A small network was shown many inputs. Here are its activations along a few directions, one row for each input.
Each table varies a few parts of the input and shows all the possible inputs, shuffled.
Descriptions start from the smaller parts, as in this example, which fits no table here: one of 3 separate values, together with either a single point or one of 11 places around a ring or (one of 5 places around a ring, together with one of 6 places along a line).
Shared parts are said once, and a part with two or three values counts as separate values.
(in the rows, 128 means zero)

Other details of the inputs vary at random and push rows far along three fixed directions, the same in every table; ignore that.

A family of inputs:
r1: [193 165 100 179 138 160 134  96 109 161 145 129 187  84]
r2: [139 142 181 114 179 125 109 143 111 149 137  92 119 146]
r3: [172  81  45 136 134 180 152 100 163 159 132 227 143 128]
r4: [ 94  62 135  93 151 146 113 123 187 119 120 182  99 187]
r5: [115 141 152 132 150 131 103 132 125 121 148  58 112 158]
r6: [103  96 146  78 169 164 126 116 185 145  84 185 102 181]
r7: [120 159 179 134 146 137 111 127 126 124 127  73 123 160]
r8: [150 201 110 121  66  62 146 103  58  93  90 125 102  99]
r9: [104 135 152 124 142 130 116 159 127 112 138  55 129 143]
r10: [131 155 193 138 146 132 121 142 125 128 133  89 116 162]
r11: [126 140 208 134 142 112 111 143 138 123 124  97 139 136]
r12: [126 139 181 142 172 112 114 147 128 156 135  95 104 140]
r13: [132 139 176 103 177 129 113 161 108 140 142  91 124 136]
r14: [117  58  63 162  82 217 178  73 189 214 179 212 182 108]
r15: [107 138  60  60  56  96 164  94 101  73  43 211  78 131]
r16: [111 139 161 149 169 111 102 143 134 156 136  81 102 136]
r17: [194 115 113 220 112 165 147 139 137 146 175 139 212  70]
r18: [105 126 178 156 137 100  98 147 150 128 135  81 121 130]
r19: [ 82  59 135  82 141 142 126 151 187 109 109 179 113 173]
r20: [116 141 167 102 170 130 113 157 113 135 122  73 144 129]
r21: [160 186 104 107  80  68 149 128  36  89 127 139  94 106]
r22: [111 137 169 157 129 116 113 155 146 132 132  69 105 146]
r23: [126 147 169 122 151 139 105 131 115 122 140  68 123 164]
r24: [176 132  84 200 122 147 144 140 120 161 151 123 177  64]
r25: [ 85  90 143  85 149 162 107  96 192 113  91 172 123 182]
r26: [180 119  79 201 119 154 122 130 123 139 198 126 191  79]
r27: [109 132 178 112 149 122 104 150 120 109 134  77 155 133]
r28: [103 137 164 138 134 134 119 153 135 115 123  56 125 137]
r29: [108 128  46  83  81  69 150  95 124 115  54 223  57 115]
r30: [ 91  68 104  93 171 161 109 125 190 150 112 164  92 179]
r31: [ 83  89 122  96 130 171 125 116 210 118  85 147 106 182]
r32: [176 116  83 206 113 152 132 141 129 139 186 124 206  74]
r33: [109 152 163 145 146 131 108 128 136 124 136  63 113 154]
r34: [207 142 124 211 126 173 136 106 132 150 177 147 215  89]
r35: [120 123 169 123 169 113 124 180 119 143 138  87 122 130]
r36: [ 87  61 131  79 148 147 116 141 182 110 123 181 101 177]
r37: [ 89  72 146 106 146 146 117 119 199 123 108 187 100 183]
r38: [110 137 148 122 148 136 106 149 123 114 153  56 118 148]
r39: [118 126 182 135 161 115 126 173 125 146 122  88 116 122]
r40: [ 87  70 126  82 133 155 141 159 181 112 103 169  95 188]
r41: [144  62  50 169  99 191 146 112 197 134 129 214 182 106]
r42: [127 136 186 140 161 108 120 158 137 154 122  91 111 130]
r43: [ 82 133 218 110 120 126 150 118 109 188 165  94 128 131]
r44: [133 173  82 111  86  50 122 107  50  80 132 124 106  82]
r45: [188 133 111 197 113 178 136 117 129 136 157 124 232  70]
r46: [126  77  78 136  88 235 182  55 179 205 162 211 207 110]
r47: [ 62 129 186 119 120 129 137 105 122 184 169  67 128 123]
r48: [176  97  59 131 108 198 158  94 160 131 129 221 153 150]
r49: [109 141 164 160 141 120 108 145 137 133 144  74  99 156]
r50: [155 169 116 117  85  61 145 131  53  90 123 148 133  84]
r51: [137 166  87 136  83  32 119 106  52  96 135 137  85  94]
r52: [117 147  63  54  85  83 152  77 109 104  35 222  78 118]
r53: [167  90  69 129 122 199 168 114 170 149  99 227 176 108]
r54: [198 133  86 178 139 151 144 141 103 160 181 137 172  79]
r55: [ 73  70 119 103 123 161 131 147 197 117  90 156  92 178]
r56: [111 136 146 110 176 127 100 147 119 135 144  64 121 129]
r57: [203 141 104 185 111 178 159 146 113 138 171 129 206  96]
r58: [180 143  93 210 121 159 123  92 136 140 174 122 201  83]
r59: [203 142 116 200 105 185 161 140 122 142 157 129 205  89]
r60: [130 133 192 124 158 116 101 137 118 121 149  96 130 150]
r61: [ 85  86 133  66 157 171 127 128 182 130  65 162 121 160]
r62: [112 147 166 131 163 119 107 136 142 145 115  66 123 124]
r63: [ 96 131  41  58  83  78 156  93 106  93  42 209  69 106]
r64: [194 149  87 173 115 182 138 121 104 131 175 114 195  98]
r65: [123 121  67  55  81  88 147  97  99  76  89 238  89 128]
r66: [120 137 178 120 158 122  90 122 118 117 143  80 138 147]
r67: [200 144 104 219 111 163 151 122 126 152 177 135 171 105]
r68: [113 119  63  83  55  84 174 117 109  83  61 226  59 132]
r69: [105 134 150 113 169 122 111 158 123 134 130  63 133 124]
r70: [134 150 197 124 163 120 120 149 131 150 112  93 127 131]
r71: [106 123 150 129 166 113 111 175 125 144 139  73 121 127]
r72: [164  89  70 149 106 205 143  79 198 134 113 215 204 116]
r73: [128 170  85 115  80  46 132 117  56  80 119 122 119  78]
r74: [145 194  87  81 103  51 133 111  23 100 105 132  92  84]
r75: [199 131  89 194 114 167 149 143 111 141 192 129 174  99]
r76: [111 151 161 133 174 122 102 126 132 146 127  71 116 134]
r77: [131 173  78 126  66  43 147 141  48  89 119 123  83  96]
r78: [157 177  97 130  78  47 147 119  41  99 130 139  69 114]
r79: [105 137 177 141 142 111  98 130 149 119 127  70 136 128]
r80: [ 41  66 161  70 107 143 161 103 170 180 129 182  84 168]
r81: [103 130 173 158 148 103  93 137 141 129 148  85 114 140]
r82: [203 139 109 218 101 163 156 133 137 152 165 130 180  94]
r83: [108 130 161 131 157 114  88 124 128 117 151  70 127 142]
r84: [100  95 153  84 128 164 138 129 194 118  78 174 101 191]
r85: [ 68  69 127  89 137 158 116 123 201 105  88 155 124 159]
r86: [139 180  79 130  73  37 134 113  42  96 126 126  59 111]
r87: [ 84  66 100  81 168 162 113 143 186 141 116 163  95 169]
r88: [109 127 149 137 144 125 106 166 123 123 161  67 103 150]
r89: [154 185 105  94  99  49 154 136  33 107 101 146 105  81]
r90: [150 199  92  89 104  42 130  92  23 107  98 134  83  94]
r91: [ 83  78 128  59 149 163 105 118 175 101 106 166 123 176]
r92: [118 130 204 129 142 119 116 158 127 116 124  94 144 128]
r93: [143 189  94 102  72  64 149 124  39  82 104 121 110  99]
r94: [117 140 150 120 178 122  97 130 121 144 139  66 115 138]
r95: [119 126 198 150 140 101 110 152 144 128 135  95 123 134]
Each input here is: one of 5 places around a ring, together with either a single point or (one of 3 separate values, together with one of 6 places around a ring).
The inputs of r92 and r41 match in every part but the place on the ring of 5. If r13 is changed in the same way as r92 into r41, which row does it become?
> r87
The inputs of r31 and r84 match in every part but the place on the ring of 5. If r28 is changed in the same way as r31 into r84, which row does it become?
> r59
The inputs of r9 and r40 match in every part but the place on the ring of 5. If r5 is changed in the same way as r9 into r40, which row does it become?
> r78
Which other rows does r3 become when the place on the ring of 6 takes its other values? List them by row number.
> r12, r35, r39, r42, r54
Which other rows does r42 become when the choice among 3 separate values takes its other values? List them by row number.
> r82, r95
Which other rows does r66 become when the choice among 3 separate values takes its other values? List them by row number.
> r23, r90

A family of inputs:
r96: [162 168 152 183 150  82 103 146  84 153 171  55 118  99]
r97: [132 165 133 157 144  83  98 151  63 136 180  39 127  91]
r98: [163 145  48 166  98 132 126  83 117 113 139 141 139 115]
r99: [ 50 113 159  61  71  80 142 106 134  87  71 170  66 170]
r100: [ 97 110 126  50 157 114 135 136 132 119  73 175  84 154]
r101: [ 36 133 234  64 123  52 115 180  89 104 124  61  62 163]
r102: [135 179 150 178 132  84  94 117  80 127 159  34 129 100]
r103: [111 119 112  44 158 110 123 143 120  87  71 170  64 174]
r104: [139 208 179 132 132  65 114 122  54 113 113  50 136  94]
r105: [118  52 110 147 168 223 137 130 207 193 162 156 153 150]
r106: [134  63  85 141 179 207 117 141 199 150 156 150 133 172]
r107: [130  61 110 158 173 207 125 125 224 188 152 160 156 156]
r108: [185 139  51 165 114 120 135 112 114 134 147 161 119 115]
r109: [162 178 178 199 123  85 106 157  95 107 147  61 136 100]
r110: [120 106 240 126 205 187 120 169 152 183 167  67 165 156]
r111: [ 38 132 198  75 158  77  98 159 101 141 134  41  60 158]
r112: [ 67  95 150  61  98  85 153 143 125 106  94 185  55 162]
r113: [191 163  89 149 120 137 134  96 112 119 104 174 155  96]
r114: [ 67 125 119  58  91  60 113 124 127  36  49 155  39 186]
r115: [110 111 208 187 204 186  89 146 202 184 173  45 156 161]
r116: [ 52  99  95  57 132  97 121 122 135 123 103 153  66 156]
r117: [135 117 223 141 218 172 100 172 174 173 142  61 164 157]
r118: [ 88 106 129  71 112  64 121 147 139  80  65 178  41 166]
r119: [129 162 168 159 107  83 130 174  64 125 165  50 141  87]
r120: [119  54 100 147 179 211 129 133 210 181 159 156 153 151]
r121: [159 132  30 146 112 132 131 117 100 122 161 146 137 106]
r122: [128 172 176 158  96  81 128 155  75 113 156  42 142  85]
r123: [174 140  62 120 124 141 135 120  91 118 127 162 169  85]
r124: [103  60 106 116 141 175 117 159 186 109 128 155 145 154]
r125: [104 114 161  56 132 121 147 115 139 142  84 188  91 165]
r126: [114 135 199 101 201 161  81 165 148 109 134  33 145 169]
r127: [168 128 111 164  70 117 170 121 115 142 145 187 144  98]
r128: [186 147  77 183  89 126 138 122 127  90 124 167 139 116]
r129: [179 165 104 145 103 141 157  90 109 143 105 175 155  93]
r130: [177 153  57 176 107 130 130  93 122 123 138 158 124 117]
r131: [ 86 128 130  46 133 105 109 100 133  81  46 159  84 164]
r132: [178 141  88 129 117 140 165 118  91 149 123 174 152  84]
r133: [193 131  71 173  96 118 143 140 121 101 133 170 134 113]
r134: [ 63 120 108  39  95  61 116 139 124  34  63 152  39 176]
r135: [102  70 113 115 131 174 115 140 198  98 119 148 146 152]
r136: [111  68  97 114 140 175 118 165 182  94 129 151 136 171]
r137: [150 148  97 168  83 128 157  73 114 162 150 176 132 101]
r138: [133 126  71 138  87 130 158  96  92 162 172 162 146  90]
r139: [160 143 117 174  63 126 166 103 122 131 136 184 149 100]
r140: [176 164 120 141  96 140 165  81 104 147 120 186 160  98]
r141: [187 161  70 140 112 145 132  92 105  96 108 153 166 110]
r142: [ 53 115 144  65  78  80 135 114 138  81  56 160  60 165]
r143: [158 195 146 120 151  82 105 164  38  98 143  48 131 105]
r144: [174 129  86 172  91 110 155 133 125 128 129 177 144  93]
r145: [115  90 206 159 192 155  94 203 168 130 161  55 138 156]
r146: [ 86 102 227 167 174 191 101 124 184 187 186  38 166 166]
r147: [162 134  76 162  97 120 155 100 112 170 144 168 124  94]
r148: [130 173 166 162 110  73 119 159  81 103 156  42 146  85]
r149: [103 110 121  46 158 110 121 138 125 102  70 174  73 157]
r150: [ 81 104 144  75  99  81 142 143 144 109  72 178  52 163]
r151: [109  90 212 162 191 159 107 202 175 147 164  56 148 152]
r152: [134 204 205 126 112  73 131 110  45 129 130  59 139 100]
r153: [143 128  98 146  57 129 166 107 113 119 150 164 166  88]
r154: [116  87 186 167 219 182  85 176 177 175 188  43 143 156]
r155: [160  76 127 128 187 216 117 135 207 156 118 169 171 157]
r156: [ 74 109 143  28 126 123 143 119 118 126  91 173  99 157]
r157: [181 166  94 148 116 133 148  94 114 133 103 176 159  93]
r158: [163 151  85 118  98 147 156  94 102 133 120 155 174  80]
r159: [140 137  52 146  98 124 141  89 116 137 149 144 149  83]
r160: [164 144 102 177  71 126 159 111 126 126 121 174 144  95]
r161: [ 53 117 133  64  90  66 126 117 140  69  53 160  60 165]
r162: [162 132  77 172  78 124 134 107 123  92 121 156 160  96]
r163: [163 196 190 136 137  71 131 147  54 149 128  70 121  95]
r164: [136 193 161 114 145  67 118 155  38 122 136  55 136  86]
r165: [122 126 122  54 151 106 119 134 134  94  63 173  65 180]
r166: [ 89 107 201 168 191 175  85 136 189 168 166  29 159 161]
r167: [ 76 123 125  30 135 109 125 112 137  97  63 157  95 151]
r168: [184 123  61 166 103 126 147 150 109  95 142 166 136 107]
r169: [137 136  62 144  85 133 150  85 111 148 151 144 145  83]
r170: [129  82 115 100 172 218 111 121 199 128 116 147 181 148]
r171: [124  70 124 105 169 235 135 134 192 169 132 155 192 147]
r172: [149 134  46 147 102 129 128  92 114 124 150 143 145  86]
r173: [160 149 101 113  90 145 164  85  96 137 134 165 178  85]
r174: [154 150  82 171  90 129 150  81 119 158 135 165 128  96]
r175: [ 53 153 180  68 160  58  75 152 104  87 121  27  41 178]
r176: [159 102 124 132 179 221 114 121 207 128 108 162 163 177]
r177: [152 182 184 196 119  80 120 155  96 120 146  63 139  97]
r178: [127  84 141 123 155 234 132 101 208 159 110 151 193 155]
r179: [114  50 125 144 161 223 144 121 203 198 177 166 157 155]
r180: [140 141  73 162  81 132 147  71 114 148 136 148 144  93]
r181: [132 162 158 164 120  76 121 178  70 115 165  51 147  86]
r182: [116  56 131 137 140 195 146 158 198 149 134 167 145 151]
r183: [146 168 183 177 127  87 130 132  76 181 188  67 123 101]
r184: [ 46 104 127  52 103 107 135  91 139 129 112 155  70 159]
r185: [152 184 159 191 142  88  97 127  89 140 161  52 120 102]
The inputs of r123 and r131 match in every part but one. If r164 is changed in the same way as r123 into r131, which row does it become?
> r104
The inputs of r125 and r156 match in every part but one. If r165 is changed in the same way as r125 into r156, which row does it become?
> r143
Describe the family of inputs behind these rows.
> one of 3 separate values, together with one of 5 places along a line, together with one of 6 places around a ring
Which other rows does r160 become when the place on the line of 5 takes its other values? List them by row number.
> r109, r128, r139, r177
Start at r124 and move only the place on the ring of 6, one step at a time. The first step leads to r135. Which rows follow, in order?
> r162, r109, r118, r145
Which other rows does r147 become when the choice among 3 separate values takes its other values? List them by row number.
> r150, r163
Start at r138 and move only the place on the line of 5, one step at a time. The first step leads to r111. Which rows follow, in order?
> r116, r97, r121
Which other rows does r104 become when the choice among 3 separate values takes its other values? List them by row number.
> r161, r166
